Look-ups in named tables: a row name and a column name give one cell, copied from the table.

sivurad:
,botifuv,susoz,sidaru,feru,sibo,tik,dod,tumal
tav,-0.3,0.0,-0.3,-0.1,0.0,0.4,0.1,0.0
buz,0.2,0.0,0.0,0.1,0.5,0.2,-0.2,0.0
soreb,0.0,0.6,-0.5,-0.1,0.2,0.1,-0.3,0.2
razul,0.1,0.8,-0.6,-0.1,0.2,0.1,-0.4,0.2
sil,-0.2,0.0,-0.3,-0.1,0.0,0.4,0.1,0.0
dobaro,0.1,0.6,-0.5,-0.1,0.2,0.1,-0.3,0.2
lik,0.1,0.2,-0.1,0.0,0.4,0.1,-0.2,0.0
fitis,0.1,0.7,-0.6,-0.1,0.2,0.1,-0.3,0.2
bekoneg,-0.1,0.0,-0.1,0.0,0.2,0.3,0.0,0.0
gik,-0.4,-0.3,-0.2,-0.2,-0.1,0.6,0.3,0.0

What is the tumal of lik in sivurad?
0.0
What is the tumal of tav in sivurad?
0.0
What is the botifuv of fitis in sivurad?
0.1
What is the sibo of dobaro in sivurad?
0.2
What is the tik of soreb in sivurad?
0.1
What is the feru of sil in sivurad?
-0.1
What is the dod of soreb in sivurad?
-0.3
What is the feru of dobaro in sivurad?
-0.1
What is the sibo of lik in sivurad?
0.4
What is the sidaru of dobaro in sivurad?
-0.5
What is the sibo of tav in sivurad?
0.0
What is the sibo of buz in sivurad?
0.5
What is the tik of dobaro in sivurad?
0.1
What is the feru of gik in sivurad?
-0.2
What is the botifuv of buz in sivurad?
0.2
What is the sidaru of lik in sivurad?
-0.1
What is the susoz of sil in sivurad?
0.0
Which row has the largest dod? gik

mafo.csv
,ronu,lud,bure,fek,fiz
dun,31.18,69.96,65.22,13.25,31.68
mef,45.38,51.23,25.28,23.72,29.51
mudelor,23.38,58.89,43.62,19.25,57.41
zeseli,38.46,31.67,58.53,79.25,67.14

What is the lud of dun in mafo?
69.96
What is the ronu of mudelor in mafo?
23.38
What is the ronu of dun in mafo?
31.18
What is the fek of mef in mafo?
23.72
What is the fek of zeseli in mafo?
79.25
What is the fek of dun in mafo?
13.25
What is the bure of zeseli in mafo?
58.53
What is the lud of mudelor in mafo?
58.89
What is the fiz of mef in mafo?
29.51
What is the lud of mef in mafo?
51.23
What is the bure of mudelor in mafo?
43.62

seguvu =
,zok,ral,guret,sop,fimekam,gavasuz
gedi,-14.00,-18.95,36.63,77.02,65.40,22.04
zam,18.94,17.80,31.34,36.41,28.82,7.94
kov,-15.11,-75.48,-3.38,59.05,-3.65,6.34
fariga,3.82,1.36,0.72,4.68,-14.79,24.23
zomi,-0.87,-22.99,28.95,76.52,45.61,17.21
diviro,-28.60,-64.08,8.29,55.87,6.47,15.48
tovuk,48.10,-29.82,-14.07,-29.24,5.17,9.86
nus,24.56,28.09,-10.23,-28.19,39.93,-11.12
limi,60.48,-17.72,-14.75,-30.48,-2.41,22.06
kuberor,69.37,-25.20,-4.54,-31.34,11.24,23.21
vokavul,-7.14,-15.16,8.55,14.17,-6.64,34.41

What is the fimekam of gedi in seguvu?
65.40
What is the guret of vokavul in seguvu?
8.55
What is the gavasuz of vokavul in seguvu?
34.41
What is the ral of vokavul in seguvu?
-15.16
What is the guret of zam in seguvu?
31.34
What is the gavasuz of kov in seguvu?
6.34
What is the sop of fariga in seguvu?
4.68
What is the ral of zam in seguvu?
17.80
What is the gavasuz of zomi in seguvu?
17.21
What is the sop of tovuk in seguvu?
-29.24
What is the ral of kuberor in seguvu?
-25.20
What is the fimekam of zomi in seguvu?
45.61
What is the ral of diviro in seguvu?
-64.08
What is the guret of diviro in seguvu?
8.29
What is the ral of limi in seguvu?
-17.72
Which row has the largest sop? gedi

